65	44	42	65	67	11	24	64	51	44	60
68	73	50	57	90	63	50	68	60	46	81
Give the fifth entry from the end, reading row by row.
A: 50
The largest entry in the last column is 81
The third largest entry is 73
Give the top-left entry.
A: 65
The 3rd smallest entry is 42
The entry just right of 42 -> 65
Give the entry just left of 24.
A: 11

Read these off the table that follows.
1) Give the entry just left of 450.
2) Give the last entry, reading row by row.
3) Give the entry directly below the largest entry.
4) Give the third entry in reading order.
5) Give the last entry in the row that holds the largest entry.
6) Give the entry directly below 735.
7) Give the largest entry in the first column.
8) Give the entry in the bottom-left corner.
[[527 450 364 547 484 494]
 [229 352 610 506 510 312]
 [614 520 417 271 385 448]
 [135 286 575 546 667 221]
 [735 385 396 632 328 642]
 [416 353 347 606 509 383]
 [394 441 395 667 598 506]
 [496 789 942 349 887 265]
 [446 651 867 452 781 310]
 [671 523 467 296 638 326]
 [402 454 367 401 669 273]
 [335 402 755 467 325 423]
 [426 557 542 360 329 514]
 [589 437 449 357 454 385]]
1) 527
2) 385
3) 867
4) 364
5) 265
6) 416
7) 735
8) 589

data =
[[ -4  -2   2  -9  -1   9  -8   8]
 [ 17   4 -11  -7 -15   1 -20  -2]
 [  4 -14 -15  -5  -3  11 -28  -9]
 [  2 -11  -1  -5  -3  -2 -13   0]
 [  7 -11 -10   1 -13 -10 -15  -8]
 [-17   3  -7   2 -14  -1  13 -10]
 [ -2   5   3  -9  -4 -10   1   8]
 [ -8 -10 -11   3 -18  22 -11  -4]
 [ -6 -19   8 -13  13 -13 -10  12]
 [-19  -7  -5  -2  -2   4   3  -8]
 [-35   2  -5   4  -8  -2  27 -15]
 [-12  -1   2  -3  -2   0   3   3]]
The entry in the bottom-right corner -> 3
Report the top-left entry.
Answer: -4
The 2nd entry from the end, reading row by row is 3
Report the entry directly above the largest entry.
Answer: 3
The largest entry in the first row is 9
The fourth entry, reading row by row -> -9
The top entry of the column that holds the largest entry is -8
Report the entry in the top-right corner.
Answer: 8
Report the entry just left of the largest entry.
Answer: -2
Report the 3rd-last entry, reading row by row.
Answer: 0
The smallest entry -> -35
Report the 5th entry from the end, reading row by row.
Answer: -3
The 2nd entry, reading row by row is -2
Report the entry in the bottom-left corner.
Answer: -12
Report the largest entry in the last column.
Answer: 12
Report the fourth entry from the end, reading row by row.
Answer: -2
Report the 2nd smallest entry.
Answer: -28
Report the entry directly below -17.
Answer: -2
The smallest entry in the last column: -15
The 3rd entry, reading row by row -> 2
The third entry on the diagonal from the top-right corner: 11
Report the entry directly below -6.
Answer: -19

B =
11.665,-2.018,-0.425,8.442,-9.005
-20.194,22.180,-12.982,3.354,8.268
-14.724,4.239,-11.963,6.740,13.331
0.952,-3.115,-7.591,4.124,-1.284
10.690,-17.886,12.885,-10.617,-9.633
The smallest entry in the first column is -20.194
The entry directly below 6.740: 4.124
The entry just left of 8.442 is -0.425
Read off the bottom entry of the column that holds the smallest entry.
Answer: 10.690
Read off the 1st entry in reading order.
Answer: 11.665
Read off the entry just right of -11.963.
Answer: 6.740
Read off the third entry on the diagonal from the top-right corner.
Answer: -11.963
The largest entry in the last column -> 13.331
Read off the first entry on the diagonal from the top-right corner.
Answer: -9.005
The last entry, reading row by row -> -9.633
Read off the second entry on the main diagonal.
Answer: 22.180
The fourth entry from the end, reading row by row: -17.886
Read off the entry directly above -17.886.
Answer: -3.115
Read off the entry directly above 3.354.
Answer: 8.442
The entry directly below 13.331 is -1.284
Read off the entry directly above the centre entry.
Answer: -12.982
Read off the entry just left of the centre entry.
Answer: 4.239

X =
[[66, 48, 69, 50, 37, 52, 69, 93, 62, 40, 52, 78],
 [50, 64, 53, 47, 97, 56, 63, 51, 39, 99, 61, 67],
 [66, 54, 53, 47, 93, 60, 63, 55, 39, 96, 59, 69],
 [61, 48, 72, 73, 21, 63, 62, 59, 84, 20, 60, 60],
 [70, 36, 65, 42, 54, 41, 69, 78, 50, 58, 51, 83],
 [51, 56, 61, 41, 69, 59, 67, 84, 43, 73, 53, 79]]
Indices start at 1.
The entry just right of the smallest entry: 60
Read off the entry just right of the largest entry.
Answer: 61
The maximum: 99
Read off the entry in row 1 and column 1.
Answer: 66
Read off the entry at row 1, column 3.
Answer: 69
Read off the entry directly below 64.
Answer: 54
The entry at row 2, column 2 -> 64
The entry at row 3, column 1 is 66
Read off the entry at row 2, column 1.
Answer: 50
Read off the entry just left of 43.
Answer: 84
Read off the entry just left of 79.
Answer: 53
The top-right entry: 78
The entry in row 1 and column 2: 48
The minimum is 20
The entry in the bottom-right corner: 79
The entry directly above the smallest entry: 96
The entry in the bottom-left corner is 51
Read off the entry directly below 55.
Answer: 59

[[ -7 -34 -35  19 -27  -9]
 [-23 -41  24   4 -17  -5]
 [-52  30 -55  65  69  42]
 [  9   0  -2   2  -2   2]
 [  4 -27 -15  -5 -20 -25]
 [  2  -5   9   1  -9 -24]
 [ 10   1   9  -3 -11   1]
 [-38  31  23   0 -43  23]
 [ 42  -6 -37  21 -73  77]
 [ 10  18 -20 -18  29 -16]
 [-19 -13 -55  25  -8 -40]
 [ -6  26  16 -10  50 -10]]
Give the top entry of the column that holds the largest entry.
Answer: -9
Give the last entry, reading row by row.
Answer: -10
Give the entry directly above the smallest entry.
Answer: -43
Give the second largest entry.
Answer: 69
The entry directly above -40 is -16
The third-last entry, reading row by row is -10
Give the smallest entry in the last column.
Answer: -40
Give the third entry in reading order.
Answer: -35
The top entry of the column that holds the smallest entry is -27
Give the entry just left of the smallest entry.
Answer: 21
The 2nd entry on the main diagonal is -41
Give the 1st entry on the main diagonal.
Answer: -7
The fourth-last entry, reading row by row -> 16
Give the largest entry in the last column.
Answer: 77
The second entry on the diagonal from the top-right corner is -17
Give the entry directly above the largest entry.
Answer: 23
The entry directly below -15 -> 9
Give the third largest entry.
Answer: 65
Give the entry directly above -25.
Answer: 2
The entry just left of -11: -3
The entry directly below -24: 1
The first entry of the smallest entry's row -> 42
The bottom entry of the column that holds the smallest entry: 50
The fourth entry, reading row by row is 19
The 3rd entry on the main diagonal is -55
Give the entry in the bottom-left corner.
Answer: -6
The entry just left of 29: -18
Give the entry just left of the largest entry.
Answer: -73

Read these off the matrix that follows.
1) Read off the 2nd largest entry.
2) Read off the bottom entry of the column that holds the largest entry.
3) Read off the top-left entry.
4) Read off the fourth entry, reading row by row.
5) Read off the entry just left of the largest entry.
6) Read off the top-right entry.
7) Read off the second entry on the main diagonal.
8) Read off the smallest entry in the first column.
array([[-66, -22, -32, -38, -29,  76,  25,   4, -65,  34],
       [ 27,  50, -18,  46, -36, -26,  35, -53,  38,  11],
       [ 17,  58, -23,  63, -35,  -6,  34, -65,   2,  26],
       [-59, -27, -47, -35, -26,  70,  33,   8, -57,  41],
       [  6, -59,  47, -47,  56, -14, -63,  52,  39, -56],
       [ 26,  49, -12,  43, -17, -19,  44, -49,  41,   4],
       [ 23,  46, -22,  50, -15, -25,  32, -50,  27,  11],
       [ 22,  55, -24,  55, -22, -30,  43, -55,  29,  13],
       [ 20, -57,  48, -44,  45, -16, -63,  56,  35, -59],
       [-77,  -5, -40, -35, -44,  55,  20,   6, -61,  38],
       [-59,  -7, -37, -47, -44,  52,  22,   7, -61,  31],
       [-69, -17, -46, -42, -40,  54,  26,  14, -59,  37],
       [-62, -18, -42, -36, -37,  59,  23,   6, -77,  35],
       [ 46,  50, -26,  48, -25, -23,  28, -52,  22,  21]])
1) 70
2) -23
3) -66
4) -38
5) -29
6) 34
7) 50
8) -77

[[ 36  53  77 -77  -8  -4]
 [ -3 -16 -29  38   5  17]]
Rows and columns are numbered from 1.
The entry at row 1, column 2 is 53
The entry in row 2 and column 1 is -3
The entry just left of 53 is 36
The entry just left of 17 -> 5
The minimum is -77
The entry directly below 53 -> -16
